Here are a small network's activations along a few directions, averaged over the inputs that share one value of a field.
Related values have similar rows: they may be neighbours, one step apart, or belong to one group.
(in the rows, 500 means zero)
Strong random noise was added to every row along 2 fixed directions; ignore it. To show where, here is one row again and again, with new noise each time:
[618 212 504 231 469 392 691 407 420 542 535 664 177]
[552 351 465 460 526 591 509 372 515 421 471 584 401]
[475 500 458 640 716 790 249 368 412 292 551 475 628]
[565 314 503 349 611 527 507 407 332 453 603 588 332]


Field Vedo:
u10: [419 657 393 483 467 419 562 438 436 529 390 422 534]
u7: [517 727 518 356 589 368 525 626 331 503 504 534 596]
u3: [434 379 660 388 379 374 527 701 463 491 376 386 416]
u6: [543 326 665 200 406 202 715 743 571 708 490 537 251]
u9: [392 434 477 502 368 454 453 390 428 577 674 466 472]
u16: [618 670 471 535 473 426 472 612 537 417 356 507 489]
u11: [293 598 591 423 817 470 359 475 272 596 523 441 577]
u13: [627 536 634 425 499 278 496 502 206 438 596 489 328]
u12: [212 515 643 468 537 551 449 558 529 444 363 379 618]
u4: [504 563 349 699 593 837 443 314 708 422 433 553 670]
u18: [519 682 456 725 358 566 243 528 393 511 619 332 672]
u14: [501 418 560 284 103 253 951 416 497 596 235 654 76]
u17: [397 479 591 404 671 403 477 704 444 632 533 488 586]
u8: [532 466 468 476 614 629 355 375 358 389 717 540 497]
u15: [645 381 517 506 517 528 381 521 514 422 553 414 483]
u2: [606 562 456 698 627 733 484 538 597 496 441 485 734]
u1: [672 377 590 400 723 498 496 535 432 441 787 491 456]
u19: [497 552 380 543 442 373 708 631 573 629 610 638 488]
u20: [299 629 353 825 507 665 454 414 559 537 551 486 796]
u5: [651 445 475 406 317 310 573 589 666 706 667 503 326]
A value of Vedo combines one of 5 hidden first parts with one of 4 second parts; all combinations occur once.
Changing only the second part turns u13 into u18. u14 has the same second part as u13; what does that change turn u14 into? -> u9
Changing only the second part turns u4 into u11. u2 has the same second part as u4; what does that change turn u2 into? -> u17
Changing only the second part turns u15 into u3. u1 has the same second part as u15; what does that change turn u1 into? -> u6
Changing only the second part turns u16 into u5. u7 has the same second part as u16; what does that change turn u7 into? -> u19

Field Gagot:
w3: [501 657 667 314 750 350 482 623 64 499 580 367 461]
w11: [159 655 389 754 553 669 535 448 611 555 349 561 774]
w15: [637 149 467 348 179 249 814 444 551 572 592 530 199]
w1: [781 431 439 416 470 537 623 569 677 484 623 602 481]
w2: [438 662 778 605 890 477 211 687 240 409 545 333 602]
w17: [367 590 464 769 562 908 187 349 396 186 419 318 634]
w18: [231 655 494 659 681 625 372 531 511 579 721 460 717]
w19: [607 548 339 641 417 615 552 431 523 629 701 535 521]
w16: [456 300 539 429 486 315 493 576 822 787 438 566 470]
w9: [472 792 487 500 334 331 435 425 395 493 377 406 431]
w14: [604 443 344 606 263 530 717 175 773 638 285 723 565]
w8: [618 332 473 317 623 412 690 411 478 415 512 704 300]
w12: [597 440 590 379 618 655 217 576 260 326 604 503 413]
w6: [284 495 547 495 703 660 491 437 552 499 416 460 771]
w7: [650 388 470 255 773 525 617 641 390 470 696 641 389]
w10: [491 844 478 547 396 431 430 635 411 487 578 406 634]
w4: [522 670 543 645 272 328 530 672 658 427 265 469 577]
w5: [456 274 433 348 171 433 588 256 448 542 445 530 289]
w13: [445 423 519 598 529 563 591 529 911 509 197 448 534]
w20: [667 295 506 486 261 458 414 551 494 459 538 429 313]
A value of Gagot combines one of 5 hidden first parts with one of 4 second parts; all combinations occur once.
Changing only the second part turns w8 into w17. w7 has the same second part as w8; what does that change turn w7 into? -> w12
Changing only the second part turns w6 into w3. w13 has the same second part as w6; what does that change turn w13 into? -> w2
Changing only the second part turns w5 into w14. w15 has the same second part as w5; what does that change turn w15 into? -> w19
